A small network was shown many inputs. Here are its activations along a few directions, one row for each input.
In each table, some parts of the input vary, and every possible input appears once, in random order.
Descriptions start from the smaller parts, as in this example, which fits no table here: one of 2 separate values, together with either a single point or one of 11 places around a ring or (one of 5 places around a ring, together with one of 6 places along a line).
Shared parts are said once, and a part with two or three values counts as separate values.
In the rows, zero is written as 128.

Other details of the inputs vary at random and push rows far along two fixed directions, the same in every table; ignore that.

Rows:
row 1: [160 129  89  90 163 140  83 139 148 147 115]
row 2: [121 193 205  93 149 116 105 116 187 193 160]
row 3: [ 72 109 151 161  66 126 190  96 115  80 161]
row 4: [156  98  65 142 147 134 134 159  97 107 105]
row 5: [171 122  95  99 163 127  82 138 134 153  70]
row 6: [112 183 212 119 148 117  91  93 196 185 122]
row 7: [ 54 124 199 153  52 103 200  79 114 101 163]
row 8: [ 94 121 154 167  94 107 182 123 118 102 175]
row 9: [ 85 159 196 160 114  98 173 105 170 134 164]
row 10: [105 153 169 109 116 129 129 110 152 144 162]
row 11: [113 157 174 116 113 132 136 121 141 144 141]
row 12: [125  66  77 144  94 133 143 126  73  76 101]
row 13: [139 131 118 132 155 112 122 134 153 139 140]
row 14: [123  63  47 158  96 145 162 134  75  60 111]
row 15: [162 118  80 108 172 126  92 140 154 142 115]
row 16: [150  78  61 139 129 138 106 135  91  98  85]
row 17: [168 159 133  97 192 131  49 126 182 187  76]
row 18: [107 127 138 130 117 121 142 109 143 121 155]
row 19: [145 148 136 121 140 136 116 144 131 144 122]
row 20: [149 105  90 124 126 141 123 153  91 108 135]
row 21: [145 136 126 126 148 120 121 146 130 138 143]
row 22: [125 130 150 173  95 145 164 162  20 103 142]
row 23: [142  96  64 115 124 156 122 139 100 103 102]
row 24: [175 138  99 113 176 133  96 163 134 151  96]
row 25: [104 157 172 112 112 136 137 110 150 140 141]
Description of these inputs: either a single point or one of 6 places along a line or (one of 2 separate values, together with one of 9 places around a ring).
Which other rows does row 15 become when the choice among 2 separate values takes its other values? List them by row number.
> row 14
Which other rows does row 11 become when the place on the ring of 9 takes its other values? List them by row number.
> row 3, row 4, row 9, row 14, row 19, row 23, row 24, row 25
Which other rows does row 20 become when the choice among 2 separate values takes its other values? List them by row number.
> row 19
List by row number the other inputs of the same sort as row 16.
> row 5, row 6, row 7, row 12, row 17

Rows:
row 26: [102 160 166  80 104 141 112 118 147 153 162]
row 27: [128 166 187 112 119 125 110 125 116 164 123]
row 28: [136 176 176 131 159  96 143 151 144 176 162]
row 29: [140 140 110  77 153 133  81 116 152 150  85]
row 30: [ 91 140 177 160  88 141 175 117  91 108 148]
row 31: [111 142 177 117 108 108 118 102 159 143 108]
row 32: [152  93  52  91 121 154 110 130 102 104  70]
row 33: [168  78  44 136 153 141  89 152 119 111  91]
row 34: [137 175 176 138 145 128 117 148 139 160 152]
row 35: [ 65  62 125 159  39 130 176  86  62  49 149]
row 36: [122 153 144 110 165 101 137 114 191 153 152]
row 37: [ 95 135 195 143  66 124 155 113  78 112 152]
row 38: [197  87  44 126 156 131 108 197  62 104 116]
row 39: [108 161 182 117 135 121 121 116 120 168 106]
row 40: [ 79 134 190 151  59 131 181 106  76 116 151]
row 41: [100 134 162 165 110 104 202 134 106 112 171]
row 42: [106 138 170 166  96  99 187 142  97 113 189]
row 43: [128 144 166 136 153  81 126 117 187 159 149]
row 44: [178 159 108 109 204 146  84 169 142 170  91]
row 45: [157 143  99  93 184 138  63 117 169 164  95]
row 46: [114 150 150 124 157  93 138 100 183 154 163]
row 47: [ 74 118 177 142  56 116 176  93 123  98 130]
row 48: [115  40  62 149  63 137 148 116  46  55 101]
row 49: [119 170 173 149 164 128 130 133 145 168 136]
row 50: [120 148 154 130 159 118  98 107 184 153 147]
row 51: [146 183 184 120 143 131  99 136 135 173 132]
row 52: [111 156 170  99 114 120 130 102 168 146 106]
row 53: [121 159 159  89 131 123 135 133 164 160 201]
row 54: [173 130 106 111 183 101  97 150 179 160 106]
row 55: [ 60 112 167 139  63 119 170  69 111  94 153]
row 56: [195 154 120 104 172 149  61 162 115 162  99]
row 57: [171  82  37 132 141 152 112 161 118  99  84]
row 58: [180 160 119  82 172 144  71 145 117 179  71]
row 59: [134 181 183 127 143 135 117 132 133 169 132]
row 60: [172  92  27 110 156 162 109 156 125 101  89]
row 61: [127 150 153 121 168  87 112 110 186 160 158]
row 62: [176 136 104 108 178 106 109 152 183 157 106]
row 63: [103 160 157 125 146 125 125 109 192 144 147]
row 64: [122 140 167 134 154  78 117 112 182 154 158]
row 65: [139 188 177 132 166 128 116 143 154 168 138]
row 66: [125 163 169 144 168  96 152 139 144 171 151]
row 67: [170 147 100  90 168 142  85 136 177 161  76]
row 68: [110 140 173 133 129 111  97  98 170 144 133]
row 69: [119 148 173 136 122 117 116 107 179 149 119]
row 70: [193  89  41 131 151 161  91 192  58  96 101]
row 71: [194 105  28 125 168 165  85 193  73 121  86]
row 72: [ 64 101 178 153  58 108 157  75 110  96 152]
row 73: [ 79  71  91 165  63 123 221 119  88  38 168]
row 74: [128  45  44 161  65 158 167 129  60  49  99]
row 75: [ 81 130 154 126  75 152 169 119 124 106 211]
row 76: [167 154 118  83 174 143  78 147 121 174  67]
row 77: [ 74 118 146 160  98 126 169  89 138  98 174]
row 78: [120 154 163 120 147 118  89  92 178 159 133]
row 79: [119  34  39 177  82 144 149 129  58  39 131]
row 80: [161  89  36 109 133 164 111 139 110  98  79]
row 81: [154  94  43 105 147 159  95 134 117 108  85]
row 82: [184 148 108 107 197 115 109 176 132 165 118]
row 83: [ 73 104 170 175  62 116 170  86 122  94 154]
row 84: [179  87  37 123 167 165  92 166  62 123  63]
row 85: [123  73  49 110  78 181 137 145  61  71 150]
row 86: [ 78 120 150 159  80  97 216 110 141  88 171]
row 87: [130  48  39 166  91 146 151 147  75  52 110]
row 88: [ 79 137 184 166  82 139 188 112  92 103 149]
row 89: [118 167 162 122 142 121 133 123 201 148 130]
What is each input in this table made of?
> one of 4 places along a line, together with either a single point or one of 6 places along a line or one of 9 places around a ring
Changing only the place on the line of 4 turns row 80 into row 60. The same change can be made to row 56. Which row results?
> row 70
Start at row 48 and move only the place on the line of 4, one step at a time. The first step leads to row 83. Which rows follow, in order?
> row 33, row 43
Start at row 27 and move only the place on the line of 4, one step at a time. The first step leads to row 51. Which rows follow, in order?
> row 34, row 42

Rows:
row 90: [131 202 210  98 151 150  82 140 150 198 139]
row 91: [103  96 144 171  73 172 133 119  56  97 107]
row 92: [ 88 115  86 110  87 187 169 130 106  85 176]
row 93: [123 192 204 107 147 127 108 110 180 180  71]
row 94: [126 167 176 137 174  64 132 119 196 178 102]
row 95: [ 76 118 184 128  69 116 150  90 101 116 108]
row 96: [ 94 139 169 147  90  94 191 119 146 107 100]
row 97: [ 98 174 225 140 109 113 133 113 118 154 205]
row 98: [180 124  97 122 166 148  60 160  74 143 130]
row 99: [167 124  82  91 139 177  94 163  57 136 124]
row 100: [114  84 126 163 116  74 141 109 101 103 115]
row 101: [172 102  99 146 143 158  64 157  64 127 116]
row 102: [108  83 104 144 109 117 132 116 136  79 187]
row 103: [143  90  70  69 114 123 106 133  72 127  70]
row 104: [120 158 156 129 168  95 115 105 243 159 141]
row 105: [113 181 165  73 130 153 112 111 223 164 145]
row 106: [101 154 194 131 138  57 186 103 179 165 146]
row 107: [155 101  53 120 167 135 115 154 169 112 138]
row 108: [154  77  93 134 133 122  71 122  76 122  70]
row 109: [ 98  93 159 146  96  60 174 100 112 121 155]
row 110: [108 173 211 149 142  93 139 132 144 152 202]
row 111: [127 182 196  58 141 103 109 107 153 192 134]
row 112: [123 103 100 120  86  99 208 125 107  99 100]
row 113: [ 91 148 176 170  93 109 183 116 145 110 100]
row 114: [ 64  72 111 148  68 168 130  77 104  75 111]
row 115: [111  71 131 190 104  94 143 111  84  84 118]
row 116: [152  92  94 115 126 157  79 125  77 121  43]
row 117: [173 140  73  96 136 179 125 176  80 126 111]
row 118: [128 204 219 116 153 153  75 131 154 198 126]
row 119: [110 154 161 173 117 111 194 144 124 122 193]
row 120: [ 78 101 106 145  87 175 144  84 136  84  92]
row 121: [150 111  82  91 132 138 116 141 104 119  36]
row 122: [ 91  77 109 186 119 119 127  78 128  75 136]
row 123: [173 108  75 109 169  91 147 159 126 136 116]
row 124: [ 81 145 223 138  98  68 124  75 143 158 135]
row 125: [165 118 120  77 149  93  88 132 109 155 126]
row 126: [ 81 121 129 136  79 142 195 115 165  78 175]
row 127: [174 171  72  75 194 167  91 163 191 163 140]
row 128: [139 159 186 102 170  62 119 116 170 189 159]
row 129: [155  93  38 108 144 157 123 137 176  95  80]
row 130: [102  70 102 157 101 104 133  95 142  77 161]
row 131: [187 144 105 164 197 129  91 166 156 155  77]
row 132: [171 151 105  50 155 128 114 150 133 161  87]
row 133: [ 97  71 102 125  76 139 124 106 108  81 182]
row 134: [133 199 190  66 152 126 134 135 165 189 137]
row 135: [ 96 101 107 128  89 149 128 113 100  96 208]
row 136: [ 75 152 177 178 140 101 148  79 216 126 146]
row 137: [110 108 123 177  73 181 165 133  68  86  90]
row 138: [178 139  70 111 142 191 112 183  82 126  92]
row 139: [125  90 129 210 108 121 133 127  78  90 131]
row 140: [122 105 131 200 107 126 155 142  69  99 183]
row 141: [146 109  50 134 174 169 102 115 168 114  54]
row 142: [160  92  83  79 150  88  79 128  89 148  93]
row 143: [155 116  73  67 127 124 131 137 102 133  60]
row 144: [136 173 215 144 158 115  61 107 157 193 120]
row 145: [104 149 162 198 110 116 187 149 121 116 181]
row 146: [ 90  89 109 103  73 165 134 108 113  85 161]
row 147: [140 190 210 159 182 103  83 136 171 186 155]
row 148: [188 160 104 143 178 157  97 169 155 156  51]
row 149: [ 65 124 144 113  76 166 154 107 112 104 205]
row 150: [181 123  63  83 152 116 147 167 121 131  91]
row 151: [ 92  87 112 109  66 152 123  89 131  89 129]
row 152: [187 147  70 114 162 159 135 188 110 130 118]
row 153: [173 103  80 111 161  98 110 162  91 132 146]
row 154: [174  99  67 159 169 106 119 148 122 118  61]
row 155: [166 158 121  58 157 140  83 148 113 173 120]
row 156: [ 87 130 142 150 115 118 148 114 143 112 226]
row 157: [ 92  64 112 138  71 125 121  81 121  76 154]
row 158: [ 87  87  85 119  62 163 163 100 130  70 116]
row 159: [118 157 158 120 101 113 207 144 127 119 169]
row 160: [127 192 158 111 196 118 114 133 224 181 193]
row 161: [128  70  78 136 143 148  63  91 121 108  93]
row 162: [142 200 193 161 188 111 115 148 190 182 138]
row 163: [176 122  76 115 176 106 139 173 124 141 131]
row 164: [132 138 122 182 109 165 175 159  98  97 126]
row 165: [100 129 179 124  85  97 161 109  84 122 199]
row 166: [ 96 162 188 166  84 168 175 131 104 115 142]
row 167: [207 170  82 116 197 165  94 198 144 162  83]
What is each input in this table made of?
> one of 6 places around a ring, together with either one of 4 places along a line or one of 9 places around a ring
Changing only the place on the ring of 6 turns row 144 into row 91. The same change can be made to row 108. Which row results?
> row 116
Changing only the place on the ring of 6 turns row 118 into row 101. The same change can be made to row 155. Which row results?
> row 165
Which other rows does row 115 become when the place on the ring of 9 takes its other values? List them by row number.
> row 100, row 109, row 110, row 128, row 139, row 140, row 147, row 153
Which other rows agree with row 112 in the place on the ring of 6? List them by row number.
> row 96, row 113, row 126, row 127, row 129, row 141, row 148, row 150, row 152, row 159, row 164, row 167
Which other rows agree with row 119 in the place on the ring of 6? List them by row number.
> row 94, row 104, row 106, row 107, row 123, row 131, row 136, row 145, row 154, row 160, row 162, row 163
Which other rows does row 105 become when the place on the line of 4 takes its other values? List them by row number.
> row 92, row 120, row 158
